These are the activations of a small network on made-up records, seen along a few directions, one row for each record.
Here are examples, each followed by its value of one field, Seko.
Other fields move the rows too, some of them a lot.
(in the rows, 500 means zero)
Random noise pushes rows far along 2 fixed directions. That doesn't count. These rows show it; they differ only by the noise:
[816 727 494 412 232 617 476 726 282 550 519 478 585 263 399 638 295 702
 391]
[551 547 486 523 452 514 447 585 452 477 466 444 502 414 508 558 449 569
 488]
[346 411 480 607 627 432 426 477 585 426 436 421 438 529 590 488 568 469
 573]
[398 520 482 556 650 422 456 512 556 546 650 499 442 471 504 359 527 574
 756]

[647 649 524 358 385 557 666 548 386 528 603 493 549 553 383 474 346 411
 385] | g6
[759 687 490 431 296 569 477 680 292 578 544 505 546 330 386 564 320 687
 444] | g8
[588 608 519 381 449 546 604 515 409 506 635 538 528 527 377 365 385 384
 479] | g3
[459 428 486 538 470 565 470 518 508 458 301 472 494 486 563 657 530 489
 388] | g11
[582 436 470 518 307 509 405 578 422 419 222 403 534 422 578 768 506 533
 267] | g7
[606 593 515 375 451 548 614 544 441 613 659 537 555 546 394 423 431 465
 524] | g7
[455 559 516 431 678 491 621 465 574 634 795 617 478 508 408 273 501 536
 801] | g5
[553 565 486 516 526 506 424 600 465 587 588 542 485 340 467 458 494 722
 689] | g2
[589 577 491 424 457 576 584 541 445 480 484 523 517 509 427 523 431 510
 415] | g9
[522 537 538 414 474 560 580 515 482 442 500 474 539 593 455 436 439 397
 429] | g3
[641 646 499 469 408 495 505 581 378 684 697 589 519 303 397 460 419 740
 709] | g4
[663 623 494 421 439 602 610 537 419 602 629 581 560 451 391 451 382 508
 494] | g5
[432 540 498 540 616 422 468 504 511 609 696 508 465 510 485 340 523 569
 775] | g12
[335 329 450 656 572 452 357 465 575 370 206 420 427 517 643 626 632 539
 442] | g9
[417 446 512 577 531 443 465 394 572 486 494 544 487 541 530 469 557 473
 554] | g4
[409 446 534 531 547 417 460 448 577 488 536 529 485 587 508 454 562 480
 570] | g10
[571 598 486 485 458 430 459 602 448 599 620 551 517 353 478 513 488 717
 668] | g10
[602 608 499 502 463 443 385 556 459 570 586 534 504 392 475 487 519 701
 591] | g12
[344 482 525 529 681 396 458 421 657 626 756 630 462 493 487 264 599 574
 850] | g1
[701 643 491 469 386 550 481 633 345 598 575 544 526 320 395 507 356 721
 557] | g2
[535 537 509 530 429 477 401 544 520 474 430 433 519 444 538 581 529 634
 449] | g6
[658 583 521 394 381 631 606 571 381 465 497 453 545 540 397 549 362 345
 279] | g8
[531 455 524 481 402 602 545 508 470 423 371 492 545 531 476 575 492 410
 339] | g11
[469 485 505 462 557 482 649 444 533 533 605 540 515 596 439 417 462 389
 536] | g1

Which value of Seko does each new row have?
[364 378 478 600 569 386 403 483 561 467 404 463 455 506 606 566 626 527
 559] | g10
[751 669 478 438 244 600 462 700 298 578 475 568 592 236 384 657 372 774
 439] | g11
[480 590 473 522 535 439 448 540 484 607 657 514 481 409 501 392 511 609
 696] | g6
[395 354 528 573 501 490 446 419 562 301 271 399 464 665 560 577 521 291
 276] | g8
[442 450 508 566 499 454 425 435 564 474 427 547 496 506 554 530 585 541
 517] | g4
[442 382 489 490 498 486 545 430 531 406 312 443 511 650 576 588 553 282
 279] | g7
[485 464 529 455 504 515 590 437 469 413 427 439 492 643 515 530 480 229
 303] | g12
[320 402 500 483 689 400 601 381 629 500 582 507 458 703 520 356 586 332
 620] | g7
[457 539 482 508 574 410 426 527 526 656 665 555 483 396 523 383 557 660
 775] | g7
[377 332 489 521 542 493 523 408 587 376 292 412 498 665 619 594 608 227
 292] | g7
[180 229 464 720 694 343 381 356 698 370 228 427 411 597 735 589 741 483
 569] | g4
[601 636 520 479 431 516 458 538 479 632 663 623 549 383 435 436 486 699
 660] | g4
